Questions about the grid below.
1) Give the entry just left of the largest entry.
2) Give the maximum.
3) Give the entry just left of 60.
((169, 140, 60, 35, 188, 82, 125, 182, 148, 128, 131, 111), (155, 176, 123, 106, 173, 131, 198, 194, 151, 37, 172, 181), (141, 67, 141, 152, 149, 118, 97, 203, 119, 112, 66, 57), (117, 148, 107, 122, 62, 74, 164, 80, 135, 228, 147, 155), (192, 118, 170, 173, 174, 178, 158, 166, 134, 102, 99, 81), (209, 61, 90, 165, 193, 75, 112, 130, 132, 199, 67, 106), (70, 130, 159, 221, 154, 179, 150, 153, 151, 5, 113, 148), (89, 189, 106, 134, 42, 103, 188, 123, 183, 159, 169, 236), (203, 56, 132, 136, 133, 128, 61, 102, 113, 153, 114, 85))
1) 169
2) 236
3) 140

a = [  4   6  19  28 -15  30  26   4 -49  -1 -25  38 -13]
What is the second smallest entry?
Answer: -25
What is the second entry?
Answer: 6
The entry at the centre -> 26
The entry just right of 26 is 4
What is the 5th entry?
Answer: -15

[[ 0.92 -0.82  0.44  0.95  2.78  0.99  0.29 -2.49  0.43 -0.58 -0.26]
 [ 1.27 -0.18 -0.71  1.14  0.73  2.45 -1.94 -5.38  0.38  2.09 -2.06]
 [ 0.28  1.14  3.88  0.28 -2.40 -0.67  3.60  1.20  4.18 -0.78  2.50]
 [-0.82  2.23 -0.05 -0.80 -1.57  0.63  1.42  0.61 -0.86 -0.57 -0.57]
 [-1.92 -1.93 -0.96 -2.15  2.22 -0.44  2.00  1.35 -1.39 -2.08  0.63]]
The entry directly below -0.26?
A: -2.06
The entry directly below the smallest entry?
A: 1.20
The largest entry in the last row?
A: 2.22
The entry directly above the largest entry?
A: 0.38
The third entry in reading order?
A: 0.44
The smallest entry in the last row: -2.15
The entry directly below 3.60: 1.42
The bottom entry of the column that holds the largest entry -> -1.39
The first entry in reading order?
A: 0.92
The entry in the bottom-right corner: 0.63
The entry directly below the largest entry?
A: -0.86
The entry in the top-right corner is -0.26
The entry just left of -0.05?
A: 2.23
The entry just left of -2.40?
A: 0.28
The 2nd entry on the diagonal from the top-right corner -> 2.09
The fifth entry, reading row by row?
A: 2.78
The entry directly above -2.08?
A: -0.57
The entry just left of 0.44 is -0.82
The fourth entry, reading row by row?
A: 0.95
The entry just right of 1.20?
A: 4.18
The 3rd entry on the main diagonal?
A: 3.88
The entry directly above 3.60?
A: -1.94
The entry just right of -0.05 is -0.80
The entry in the bottom-left corner?
A: -1.92
The entry just right of the largest entry: -0.78
The entry just left of 2.23?
A: -0.82
The entry directly above the centre entry is 2.45
The minimum?
A: -5.38
The first entry of the largest entry's row -> 0.28
The entry directly below -0.18?
A: 1.14

Questions about the table below.
1) Report the bottom entry of the column that holds the smallest entry.
2) Report the entry in the bottom-right corner.
3) Report the third largest entry.
4) Report the entry just left of the largest entry.
5) Report the entry directly below -0.59.
6) Report the bottom entry of the column that holds the largest entry.
7) Report the top-right entry.
8) Report the second entry on the diagonal from the top-right corner.
[[-2.32  0.57 -2.95 -3.39 -3.37]
 [-0.87 -1.26  1.11  5.46 -5.52]
 [-0.80  0.72 -2.88 -3.77  2.34]
 [-0.59  0.11 -0.04  0.49 -1.94]
 [-6.86 -5.01 -2.00 -3.32  4.40]
 [-3.96 -0.60 -3.40 -1.24  0.12]]
1) -3.96
2) 0.12
3) 2.34
4) 1.11
5) -6.86
6) -1.24
7) -3.37
8) 5.46

Read these off the row that follows.
1) Find the 1st entry from the right.
2) Find the entry just left of the largest entry.
3) Find the entry just left of 329.
4) Find the entry just left of the smallest entry.
5) Find the fifth entry from the end.
6) Find the 3rd-last entry.
[619, 679, 416, 329, 693, 792, 204, 458, 671, 542, 562, 612, 509]
1) 509
2) 693
3) 416
4) 792
5) 671
6) 562

-40  -28   -9   31  -26    2  -10   21
The entry just right of -10 -> 21
Read off the smallest entry.
A: -40

grid = [-0.54  1.82  6.03 -0.82  0.00]
What is the entry just right of -0.54? 1.82
What is the entry just right of 1.82? 6.03

Read these off the grid that follows. Counting starts at 1.
1) What is the entry in the top-left corner?
2) What is the entry directly above the largest entry?
3) What is the entry at row 1, column 2?
4) What is the bottom-right entry?
5) What is the entry in the bottom-left corner?
6) What is the entry just right of 60?
7) What is the entry in row 1 and column 3?
8) What is the entry just right of -316?
[[ 376   23  351  484  375 -266  -63  360]
 [  60 -168   89  142  148  206  618  340]
 [-296 -114 -317 -158 -303  143 -182 -190]
 [  89  164  172  226  268   29  142  448]
 [  49  509 -276 -196 -222  270 -636  536]
 [ 336 -316  251  363   95 -158  595 -282]]
1) 376
2) -63
3) 23
4) -282
5) 336
6) -168
7) 351
8) 251

arr =
[[162, 149, 127, 169, 101, 144, 96, 97, 68, 174, 137, 238, 190, 167],
 [60, 60, 70, 58, 214, 123, 106, 131, 109, 69, 70, 30, 51, 83],
 [194, 177, 110, 196, 107, 182, 56, 54, 177, 217, 88, 80, 84, 195],
 [93, 142, 158, 96, 125, 119, 207, 152, 80, 101, 161, 201, 159, 82],
 [83, 119, 178, 85, 124, 97, 240, 178, 119, 65, 174, 141, 122, 71],
 [175, 102, 138, 174, 185, 161, 117, 52, 170, 178, 122, 31, 40, 182],
 [161, 188, 96, 164, 79, 182, 48, 49, 142, 184, 70, 90, 94, 163],
 [85, 78, 153, 88, 110, 103, 149, 131, 143, 74, 124, 50, 81, 110],
 [67, 121, 53, 75, 69, 111, 29, 166, 83, 63, 51, 146, 161, 94],
 [57, 65, 81, 60, 194, 98, 125, 178, 62, 52, 102, 145, 132, 74],
 [139, 156, 115, 144, 75, 159, 59, 57, 145, 163, 79, 54, 82, 155],
 [108, 112, 50, 114, 106, 138, 7, 99, 74, 108, 53, 122, 131, 136],
 [101, 141, 168, 103, 108, 137, 194, 97, 133, 107, 137, 74, 74, 97],
 [66, 136, 55, 72, 60, 128, 23, 133, 117, 76, 32, 65, 108, 93],
 [104, 101, 38, 109, 137, 143, 1, 94, 78, 107, 42, 99, 112, 134]]
Counting starts at 1.
Report the entry in row 2 and column 1.
Answer: 60
Report the entry directly above the largest entry.
Answer: 207
Report the entry in row 1 and column 3.
Answer: 127
The entry at row 1, column 1: 162
Report the entry at row 2, column 3.
Answer: 70
Report the entry in row 1 and column 2.
Answer: 149
Report the entry at row 2, column 2.
Answer: 60
The bottom-left entry -> 104
Report the entry just right of 30.
Answer: 51
The entry just left of the largest entry: 97
Report the entry just right of 32.
Answer: 65
Report the entry in the top-right corner.
Answer: 167
Report the entry at row 3, column 3.
Answer: 110
The bottom-right entry: 134
Report the entry in row 3 and column 1.
Answer: 194
The bottom entry of the column that holds the smallest entry is 1
Report the entry in row 3 and column 2.
Answer: 177
The entry directly above 195 -> 83
The entry just right of 104 is 101
Report the top entry of the column that holds the smallest entry.
Answer: 96
The entry directly below the largest entry is 117
